Here are a small network's activations along a few directions, averaged over the inputs that share one value of a field.
Values that are neighbours, or in one group, have similar rows; names and order tell nothing.
In the rows, 500 means zero.
Random noise pushes rows far along 13 fixed directions. That doesn't count. These rows show it; they differ only by the noise:
[506 449 686 428 564 523 279 463 615 432 498 416 574 612 389 382 614 822
 353 510 496 536 514 432 485 557 455 526 691]
[511 341 642 329 604 474 523 584 629 337 499 446 585 626 605 579 443 529
 416 415 580 624 436 385 476 564 539 680 636]
[430 548 717 497 472 323 359 469 610 649 555 403 415 385 362 671 456 610
 561 457 639 512 532 563  92 401 538 624 406]
[590 387 603 473 543 388 361 681 645 498 419 420 616 624 483 356 422 502
 442 424 244 633 523 458 317 446 492 471 617]
[478 621 413 595 476 413 528 556 389 650 421 428 496 442 414 402 407 398
 543 507 157 544 489 442 388 458 461 346 403]
[414 539 463 470 475 549 409 450 415 523 319 501 573 459 610 372 576 432
 352 433 370 715 347 364 353 470 333 510 673]
[590 462 489 626 416 600 571 391 543 167 768 709 658 576 289 504 457 468
 651 418 754 431 653 646 568 605 547 422 212]
[542 529 454 628 380 520 501 612 358 510 529 407 361 496 476 567 564 421
 605 367 707 496 443 349 236 407 435 430 385]
[368 301 726 196 711 621 399 609 484 296 394 418 631 456 528 745 487 621
 390 299 591 805 248 348  39 677 535 642 340]
[505 363 494 540 429 468 355 508 622 252 624 752 755 603 409 176 637 496
 455 311 494 663 556 601 295 523 393 410 616]
[744 409 565 601 506 628 327 609 709 415 521 472 459 407 455 229 433 627
 661 478 631 382 688 719 418 417 516 478 444]
[343 430 502 318 611 470 675 820 261 440 577 487 323 395 408 642 564 580
 723 475 475 408 478 518 270 777 665 404 280]
[331 418 686 159 614 551 420 487 428 498 495 604 442 590 545 706 728 805
 401 692 461 374 487 549 694 750 602 505 759]
[370 715 436 467 426 529 585 286 323 603 423 585 448 426 576 489 545 415
 502 674 381 429 497 487 727 573 429 521 610]
[468 522 451 436 597 564 543 639 383 602 438 313 270 412 569 399 602 706
 505 560 471 398 422 358 579 540 479 465 647]


V, 9 values:
v9: [247 657 522 594 431 407 526 383 426 459 351 481 588 389 229 463 605 623
 358 612 472 659 594 661 589 731 532 657 614]
v4: [432 505 468 463 618 580 482 583 444 564 405 386 355 405 478 536 547 716
 426 608 471 467 473 526 613 608 563 523 603]
v2: [541 282 564 339 611 542 475 794 455 428 424 472 549 674 517 696 473 519
 439 449 294 574 426 437 442 587 625 338 489]
v6: [557 525 471 588 392 381 390 688 417 563 480 410 477 728 364 274 703 518
 552 561 369 408 662 428 455 548 477 382 556]
v1: [585 429 377 668 427 356 585 886 534 503 315 336 352 506 462 397 505 506
 417 575 463 533 670 688 697 526 613 546 879]
v8: [666 450 395 548 500 739 342 434 496 472 297 509 662 544 566 437 412 372
 367 498 308 629 429 492 508 397 396 436 413]
v7: [519 780 509 766 167 314 508 491 262 550 412 289 417 768 446 346 678 304
 529 494 647 480 547  85 437 447 303 540 597]
v5: [507 700 681 549 410 457 408 316 419 554 391 329 497 639 427 621 518 521
 435 573 596 492 537 337 570 517 445 638 520]
v3: [331 498 538 500 498 413 466 519 353 471 436 412 628 589 240 868 531 441
 330 393 464 741 369 382 187 586 523 474 260]
V is arranged as a 3 by 3 grid.
Question: Which values are neighbours of v9? Give them in the order they are listed.
Answer: v6, v1, v7
Question: Which values are neighbours of v2? Give them in the order they are listed.
Answer: v4, v5
Each value of V is a pair of two hidden parts, and every pair occurs once (3 first parts, 3 second parts).
Question: v9 and v4 share the first part; v9 and v7 share the second. Which value has the first part of v7 and the second part of v4?
Answer: v2

G, 13 values:
g12: [394 610 301 458 556 432 760 502 256 617 659 481 383 534 540 505 542 458
 555 502 305 386 343 236 659 533 466 330 474]
g7: [587 415 526 493 502 522 468 552 495 563 483 561 619 646 554 718 381 339
 495 447 297 537 424 423 457 379 552 263 313]
g1: [459 594 567 493 510 411 422 339 552 651 591 489 499 460 390 545 430 577
 506 547 373 450 495 485 393 420 473 491 422]
g8: [476 546 476 378 592 605 507 525 313 644 295 363 464 537 640 633 509 473
 413 611 280 504 337 291 600 554 494 432 434]
g6: [528 518 454 443 605 685 412 399 440 593 399 391 538 511 529 535 496 588
 353 551 316 529 329 318 576 447 426 420 447]
g11: [621 592 387 601 447 519 589 638 407 613 195 406 468 532 596 349 371 316
 489 708 112 458 629 555 889 509 533 382 655]
g9: [402 696 664 467 326 496 337 296 358 520 316 431 501 605 492 610 667 433
 433 593 662 564 521 366 397 585 376 745 619]
g3: [493 571 334 657 363 442 668 423 450 559 574 599 476 432 581 557 392 217
 567 415 557 536 477 487 483 330 444 463 440]
g5: [487 463 504 530 498 649 612 442 483 238 531 616 594 479 414 641 439 510
 499 514 658 537 561 641 725 683 591 505 424]
g2: [394 674 398 795 301 272 562 454 407 586 611 538 492 419 231 418 549 437
 555 410 494 535 568 554 320 415 446 358 394]
g10: [424 501 627 387 595 437 444 462 604 551 460 429 469 369 454 659 396 599
 462 523 523 561 495 609 337 518 567 680 484]
g13: [526 400 656 381 652 462 490 407 604 298 771 511 712 845 340 514 571 777
 417 496 483 417 497 306 739 677 575 452 400]
g4: [628 521 378 645 425 566 523 512 454 409 628 477 453 671 429 341 630 521
 548 499 642 342 576 398 691 494 430 424 515]
G is arranged as a ring.
Question: A walk along G starts at g7 and steps to its neighbour g2. Put g8, g9, g10, g13 in the order it reaches them.
Answer: g13, g8, g9, g10
Question: What is the length, in steps, of the shortest route from g4 to g5?
Answer: 6
Question: Which values are neighbours of g12? Give them in the order they are listed.
Answer: g1, g3

E, 12 values:
e8: [652 549 309 774 361 553 593 510 443 421 519 518 574 610 410 541 332 240
 538 389 453 576 515 461 559 376 451 316 379]
e1: [618 476 457 732 271 503 331 549 544 646 457 652 424 424 463 453 569 473
 576 569 525 411 697 839 473 302 523 295 599]
e9: [525 644 465 692 335 356 324 498 498 660 455 573 551 424 418 150 568 314
 640 445 329 492 605 594 162 373 358 407 379]
e11: [533 480 487 472 433 534 435 455 477 382 572 648 586 557 478 249 644 482
 567 469 512 437 570 543 453 543 402 439 493]
e10: [505 414 472 585 515 614 388 610 413 482 405 479 483 450 312 829 536 619
 438 491 577 573 507 703 380 562 628 315 255]
e4: [470 418 484 399 648 399 598 562 628 622 531 428 482 446 648 396 432 517
 488 447 408 511 407 409 473 378 523 554 520]
e7: [417 453 671 448 489 530 224 532 473 545 378 598 571 537 313 708 633 704
 355 576 311 556 536 684 434 579 574 263 590]
e5: [490 497 521 581 338 382 615 516 577 348 453 580 539 540 512 589 407 322
 463 537 677 593 629 659 591 551 560 716 701]
e3: [497 539 400 693 285 381 616 393 497 305 519 636 738 738 394 630 462 175
 367 444 555 703 570 522 658 525 485 614 601]
e2: [460 670 359 666 337 748 562 381 289 316 352 468 408 342 466 339 564 443
 540 547 746 552 536 452 565 622 347 609 525]
e12: [538 400 496 480 602 450 529 490 634 463 624 494 580 525 581 466 412 529
 381 325 504 613 359 383 462 361 460 494 580]
e6: [619 506 565 598 354 619 381 290 583 286 574 604 706 671 423 523 478 356
 489 443 747 559 608 502 478 475 418 595 396]
E is arranged as a 3 by 4 grid.
Question: Which values are neighbours of e1? Give them in the order they are listed.
Answer: e4, e7, e5
Question: Which values are neighbours of e6? Give them in the order they are listed.
Answer: e11, e3, e2
Question: What is the length, in steps, of the shortest route from e8 to e9?
Answer: 5
Each value of E is a pair of two hidden parts, and every pair occurs once (3 first parts, 4 second parts).
Question: e12 and e10 share the first part; e12 and e8 share the second. Which value has the first part of e8 and the second part of e10?
Answer: e3
Question: e5 and e11 share the first part; e5 and e1 share the second. Which value has the first part of e1 and the second part of e11?
Answer: e4
